cols: Y E A P
[ -8.4  33.2 -19.2  37.9] = garat
[ -8.7  32.5 -20.9  40.5] = vuva
[-13.2   3.8 -58.8  77.4] = milu
[-21.4  21.2 -61.3  83.4] = nop
[ 30.9 -33.4  16.0 -25.7] = zomi
[ 15.9  17.3  25.9 -21.3] = lev
col: [ 83.4 -25.7]
P
len: [ -8.7  32.5 -20.9]
3
col: [-61.3  16.0  25.9]
A
col: [30.9 15.9]
Y

cols: M F J C Q S K
[ 19.1   5.2  14.6  -9.7 -51.4   7.4  19.4]  gevun
[-30.5   2.1  34.2 -34.4 -12.6 -73.4 -49.6]  fev
[ 19.1   5.2  14.6  65.3 -49.0  30.8  47.9]  vavu
[ 63.6  20.4  10.3 -53.9  43.0  22.3  55.8]  zap
[  2.1  34.2 -34.4 -12.4 -73.4   7.4  19.4]  koso
[-33.8   6.3  26.0   7.2 -36.8 -71.9 -87.3]  liga
find: [  2.1  34.2 -34.4 -12.6 -73.4]
fev
col: [ 2.1  5.2 20.4 34.2]
F

cols: B N V G D X T Z R
[ 37.4  22.1 -83.6  34.4  58.5  87.7 -71.0 -24.3   9.4]  bog
[ 12.3  22.1 -83.6  34.4  58.5  87.7 -71.0 -24.3   9.4]  beri
[ 37.4  22.1  87.7  58.5 -83.6  34.4 -71.0 -24.3   9.4]  tesin
[ 27.5  -4.5 -88.2  57.3  58.3  61.2 -14.5  -3.8  41.9]  bik
col: [87.7 87.7 34.4]
X
len: [ 27.5  -4.5 -88.2  57.3]
4
find: [ 12.3  22.1 -83.6  34.4  58.5  87.7 -71.0 -24.3   9.4]
beri
find: [ 27.5  -4.5 -88.2  57.3  58.3  61.2 -14.5  -3.8  41.9]
bik
col: [34.4 34.4 58.5]
G
col: [ 58.5 -83.6  58.3]
D
len: [27.5 -4.5]
2

cols: mer vas pir nenu Gofu Numeb vubi
[ 31.1 -63.6  26.7  24.7  53.9  54.9  51.2] = deru
[ 15.0  -0.7  28.6 -13.6 -32.9 -20.7 -42.0] = mida
[-19.4  44.5 -19.8  32.3 -54.0 -37.7 -57.3] = nom
[  8.6 -20.5  -3.1 -26.5  37.1  27.3  61.3] = Bober
[ 16.3  -0.8  33.7 -32.9  -5.8   5.8  22.9] = naf
[-25.5  -9.3  -4.0  17.6  13.0   3.5   5.1] = voze
col: [ 15.0 -19.4   8.6]
mer
find: [-32.9 -20.7 -42.0]
mida
col: [ 24.7 -13.6]
nenu
len: [ 16.3  -0.8  33.7 -32.9  -5.8]
5

cols: sata resi labok zef Vis
[-1.0  4.0 -4.1  0.5 -3.5] : Fezop
[-4.0  2.6  6.0 -6.3  6.8] : zeru
[-4.0  2.6 -9.0  0.3 -5.1] : bana
[-23.8  -2.7   3.5  -6.3  17.9] : Takot
[ 1.4 -4.3  4.3 -8.7  2.9] : Kofar
[ 8.3 -2.7  3.5  1.4  0.3] : Virez
[-23.8  48.0  37.0  48.0 -17.6] : gune
[  3.4  12.6 -11.7   3.6 -12.0] : Zufif
[ 3.0 -1.7  1.2  4.5 -4.9] : sipad
col: [3.6 4.5]
zef
len: [-1.0  4.0 -4.1  0.5]
4
then: [-23.8  48.0]
[37.0 48.0]
find: [ 8.3 -2.7  3.5  1.4  0.3]
Virez

cols: Nanu kodop nerog foli zene vul Pefu
[ 56.0 -10.2  22.6 -60.6 -10.6 -47.6  55.5] -> nev
[ 55.3  18.3  61.3 -13.8  46.2 -32.0   2.4] -> bamub
[ 25.8 -54.4 -29.9 -15.1 -67.0   5.9  21.2] -> pel
[ 15.5 -39.8  24.1 -51.3 -53.6  49.0  17.0] -> folen
[ 34.4 -59.4   3.4  13.8 -66.1 -18.0 -43.3] -> pufi
[ 34.4 -59.4  24.1  13.8 -66.1 -18.0 -43.3] -> Paz
[-23.9 -13.5  61.3 -25.4 -61.4 -42.9 -49.5] -> vetud
[-59.3  52.3 -57.5 -26.3 -58.5 -70.0 -11.4] -> Gega
[-29.6  14.2 -47.0 -21.4 -44.9 -64.5  44.1] -> ripiz
len: [-59.3  52.3 -57.5]
3
col: [  5.9  49.0 -18.0 -18.0 -42.9]
vul
col: [ 46.2 -67.0]
zene
find: [ 46.2 -32.0   2.4]
bamub

cols: L H W U
[-4.5 36.9 35.7 14.9] = Veniz
[ 3.3 48.7 28.4 -0.5] = nifi
[-9.3 35.7 29.4  2.3] = Lota
[ -1.7 -21.3   4.4 -14.1] = Keb
[  1.4 -44.8 -49.5   5.1] = fim
[  2.2 -77.3 -62.6 -37.6] = bekit
[  9.0 -77.3 -62.6 -37.6] = Lilo
[-9.3 35.7  6.0 58.2] = naru
[  7.4 -64.1 -35.2 -42.3] = nated
col: [  2.3 -14.1   5.1 -37.6 -37.6]
U
len: [-1.7]
1
find: [  2.2 -77.3 -62.6 -37.6]
bekit
find: [  1.4 -44.8]
fim
col: [-1.7  1.4  2.2]
L

